A small network was shown many inputs. Here are its activations along a few directions, one row for each input.
Each table varies a few parts of the input and shows all the possible inputs, shuffled.
Descriptions start from the smaller parts, as in this example, which fits no table here: one of 8 places around a ring, together with either a single point or one of 9 places around a ring or (one of 2 separate values, together with one of 6 places along a line).
Shared parts are said once, and a part with two or three values counts as separate values.

Other details of the inputs vary at random and push rows far along two fixed directions, the same in every table; ignore that.

Table:
r1: [ 11 -25  30  56  18 -13  28  -6 -28 -19 -28 -18  -2 -21  34  19]
r2: [  2 -30 -12 -69  12  34  10 -10  12 -29  31 -13  30  18   4 -13]
r3: [ 19  -6  -4   7 -19  -1  26  19  33 -65  17 -33   9  12  19 -38]
r4: [ 36 -30 -14  -1  -4  12  12  13  45 -43  19 -12  -3  12 -22 -45]
r5: [-13  34  -9  24  -2 -36 -52   6 -30  78 -11  25  -3 -25   5   5]
r6: [-31  46  37   8 -47  -5 -23 -15 -44  67   3  44 -16   5  -6  21]
r7: [-13  45 -23   8  -1 -14 -46   2  -6  46 -40  44 -37  -3 -44  30]
r8: [ -6 -30  24  -4  44  23  23 -37 -32  22  -7 -18  -4 -21  18  33]
r9: [  7 -21  12  25  33   5  13 -16  15  -8 -39   7 -30 -15 -34  11]
r10: [ 20  37 -23 -13 -33 -36 -40  41   7  33  37  12  27  -2   4 -44]
r11: [ 48  23 -17 -24 -49  -9   1   7  18  -6  45  -5  32  21  22 -39]
r12: [-16 -42  10   5  50  29  12  -6   1   7 -45   3 -26 -17 -26  25]
r13: [-12  17 -31 -21 -23 -16 -19  32  18 -17  49 -13  48  13  34 -32]
r14: [-23 -29 -22 -30  17  31  27  18  30 -59   6 -18  17  19  -4  -3]
r15: [-24 -13  -1  16  28  11  16 -10  -3 -32 -35  -1 -24  -6 -13  44]
r16: [-37  44 -49 -42 -20 -18 -41  30  -1   0  21  22  32  33   4  -7]
r17: [-26 -41  56  26   9  25   9   3 -17  17  -4  27 -16 -24  -7  -7]
r18: [-30  52 -45 -25 -18 -19 -35  34  -1  12  37  10  36  24  18 -14]
r19: [-14 -16  15  37  31  -1  32 -20   1 -36 -44 -10 -24  -6 -13  35]
r20: [-19 -51  15  -2  60  18  -2 -10 -19  11 -32   9 -12 -22  -7  19]
r21: [ -8  37 -40 -32  -8  -8 -49  35   9  38  35  23  27  11  -3 -35]
r22: [ -8  47  -3   5 -19 -31 -34 -23 -40  78  -2  11  -2 -12  19  27]
r23: [ -4 -29  35  41  28 -20  23   1 -30  -8 -15 -27   2 -29  36  24]
r24: [ 19  63   5  26 -41 -36 -14 -24 -22  52 -25   9 -36   1  -1  17]
r25: [ 42  10 -24  -6 -33 -13 -15  35  25  -7  36   7  31   5   6 -62]
r26: [ 39 -32   3   5  -2  10  24  13  39 -41  13 -22  -5  -9  -3 -55]
r27: [ 13 -18  27  11  24  15  34 -49   2 -12 -37 -12 -29  -5 -22  37]
r28: [-13  21 -10 -27  -2  15  -6 -21 -11  28 -24   7 -12  12 -23  36]
r29: [-31 -37  36  -5 -16  33  26  25  11 -52  38  -2  24  12  16 -29]
r30: [ 16 -24  -9  11  -5   8  28   9  32 -72  14 -30   4  21   0 -20]
r31: [ 22 -32  43  16  20  -7  31 -28 -29  19  -4 -26  -6 -31  30  25]
r32: [ 18 -25  -9 -49   4  44  23 -18  37 -50  14 -16   2  16 -20   4]
r33: [ 16  56  -6  24 -35 -29 -21 -31 -21  47 -25  14 -36  16 -21  31]
Description of these inputs: one of 3 separate values, together with either a single point or one of 10 places around a ring.
- Changing only the choice among 3 separate values turns r16 into r2. The same change can be made to r15. Which row results? => r32
- Which other rows agree with r10 in the choice among 3 separate values? List them by row number. => r4, r5, r7, r9, r12, r17, r20, r21, r25, r26
- Change only the choice among 3 separate values in r19. List by row number the other rows that result. => r9, r27

Table:
r34: [ -6  27 -11   8 -26 -23 -16  28   1  -1  19   6  20   8  12 -20]
r35: [  5 -47  18 -16  29  33  25 -14  12 -19   5 -15   0  -7  -4  -2]
r36: [ -3   2  -4 -29  -3  12  11 -15  -1 -10  13 -12  12  13   9  13]
r37: [-28 -16   7   9  24  11   4  -2  -4  -9 -23   8 -13  -7 -13  22]
r38: [  5  12 -19  -5  -8  -4  -2  12  20 -21  -3  -1  -2  12 -11 -13]
r39: [ -4  20   0  24  13 -11 -15 -18 -23  38 -47  22 -34 -10 -25  39]
r40: [-30  21 -15 -12  -5  -2 -22  19   3   8   7  18   8  11  -9  -3]
r41: [  5  22  11  43  -1 -21  -5 -26 -26  36 -42   6 -36 -12 -10  34]
r42: [ 15 -31  20   2   7  24  39 -18  17 -40  -7 -19 -13   1  -5   0]
r43: [ 10 -68  38 -10  22  37  44 -13   5 -34  21 -24  14 -12  24 -14]
r44: [ 17  35  -9  -5 -45 -17 -11   7   9   1  25   5   7  19   2 -22]
r45: [ 20 -44  25   3  16  15  29  -6   3 -18  13 -26   8 -18  22 -11]
r46: [  0 -48  29 -13  18  33  31 -14  -1 -18  15 -14   5  -8  10  -3]
r47: [  6  21 -18 -19 -17 -10 -26  15   2  23  25  13  21   5   8 -24]
r48: [ 20 -60  16 -12  29  40  40 -15  25 -49  -3 -21  -5  -2 -11  -3]
r49: [ 12 -38   7  17  19  11  29  -1  17 -41  -8 -23  -6  -5   3  -6]
r50: [ -9 -70  26   0  36  31  35   7   6 -46  16 -21  21 -15  25 -15]
r51: [ 25   9 -13  -9 -19 -13  -4  17  17  -7  29  -7  22   5  10 -34]
r52: [ 21 -34  12   2  16  21  33 -17  20 -37 -10 -22 -12  -4  -8  -3]
r53: [  1  30 -24 -31 -24   1 -25   4  17  11  12  16   3  18 -22 -10]
r54: [  2  19 -20 -44 -34  14 -10   9  30 -13  31  10  14  28 -17 -23]
r55: [ 14  26 -17  -9 -23 -18 -20  19   6  19  25   3  18   1  12 -23]
r56: [ -9  24  -4 -22 -21   5 -14  -1   2  20  14  15   2  15 -11  -2]
r57: [-22  -7   8  17  27   0  -5 -12 -19  19 -42  13 -27 -14 -17  35]
r58: [ 14  18  -6 -24 -41  -3  -4  19  15  -5  47  -4  27  14  17 -35]
r59: [ -7  18 -17 -15 -16 -11 -26  23  -2  16  22  13  23   7  11 -22]
r60: [ -5  37 -28   3 -32 -17 -18  26  18 -14  13   8   9  22  -5 -19]
r61: [ -9  45 -35 -12 -34 -14 -22  29  25 -18  13  13   9  27 -13 -22]
r62: [ -8  11  20  50  11 -32  -7  -8 -42  39 -38   7 -20 -25  10  29]
r63: [ 20  16  -9  11 -12 -20  -9   3   4   6   4   0  -2  -1   1 -11]
r64: [  6  10  -5 -19 -20  13   2  -2  15 -12   6   9  -2  20 -18  -4]
r65: [  4 -48  11 -14  36  29  22  -8  15 -19   2 -13   1 -10  -4  -4]
r66: [ 21  42 -38 -12 -37 -18 -22  17  27   0  20   5   9  22 -11 -29]
r67: [-30  14   8  35  16  -9 -10  -7 -29  21 -50  24 -31  -8 -19  45]
r68: [-27  14   0  18  28 -16  -9 -21 -42  35 -44   4 -18 -13   5  57]
r69: [ 11  37 -30  -6 -35 -26 -25  28  16  -4  24   6  15  19   2 -32]
r70: [ 25   9  -4   1 -19 -10  -2   1  11  -7  15  -7   3   6   3 -19]
r71: [  2  32 -30 -38 -18  -4 -17  -2   5   8  20  -2  19  21   2   2]
r72: [  5  17  25  43   1 -28  -6 -21 -41  48 -32   6 -22 -23   7  29]
r73: [ 25 -54  10   0  32  28  43 -12  30 -54  -7 -29  -7  -9  -5 -10]
r74: [ -2 -31  21  33  20  -1  22   0  -4 -30 -10 -14  -7 -13  13   4]
r75: [-24  -1  -8 -13  -1   6 -11  21   1  -4  20   8  18   5   5 -13]
r76: [-14   8  20  44  14 -26 -10  -5 -43  45 -34   7 -19 -29  15  31]
r77: [-29  12   8  22  22 -11 -19 -10 -32  46 -40  20 -25 -15 -12  37]
r78: [  0  23 -16 -29 -22   0 -25   9   2  23  27  12  15  11  -3 -18]
r79: [ -1 -64  27  10  29  22  39  12  10 -50  16 -30  18 -18  30 -16]
r80: [ -7   7 -26 -36 -13   5 -19  29  17  -5  36   6  28  15   2 -34]
r81: [-27  30 -27 -18  -5  -9 -17  10  -6   0   6   4  17  16   7  14]
r82: [-16  12  10  21  18 -13 -20 -16 -40  59 -30  19 -22 -22  -4  33]
r83: [ -1  36 -40 -27 -27  -6 -28  27  24  -6  12  19  11  28 -22 -20]
r84: [  3  -1  39  41   1 -15  14 -23 -37  27 -24  -1 -20 -20  13  26]
r85: [  1 -29   1  -9  37  13  21 -23  -6 -10 -11 -21   1  -9   9  26]
r86: [ 23 -53  27   8  11  29  52 -18  22 -54   4 -32  -6  -2   5  -8]
r87: [ -9  10  24  27   9 -15 -15 -22 -46  59 -28  16 -18 -23   8  31]
r88: [-13  19   0  16  15 -11 -19 -19 -23  45 -42  22 -31 -14 -23  39]
- What is each input in this table made of? => one of 5 places along a line, together with either a single point or one of 10 places around a ring
- Changing only the place on the line of 5 turns r82 into r78. The same change can be made to r55. Which row results? => r45
- A walk changes only the place on the line of 5. It starts at r36 and steps to r71. List the rest of the walk in order. => r85, r68, r81
- Which other rows agree with r69 in the place on the line of 5? List them by row number. => r38, r49, r57, r59, r62, r68, r76, r77, r80, r83
- A walk changes only the place on the line of 5. It starts at r37 and steps to r57. List the rest of the walk in order. => r88, r53, r54
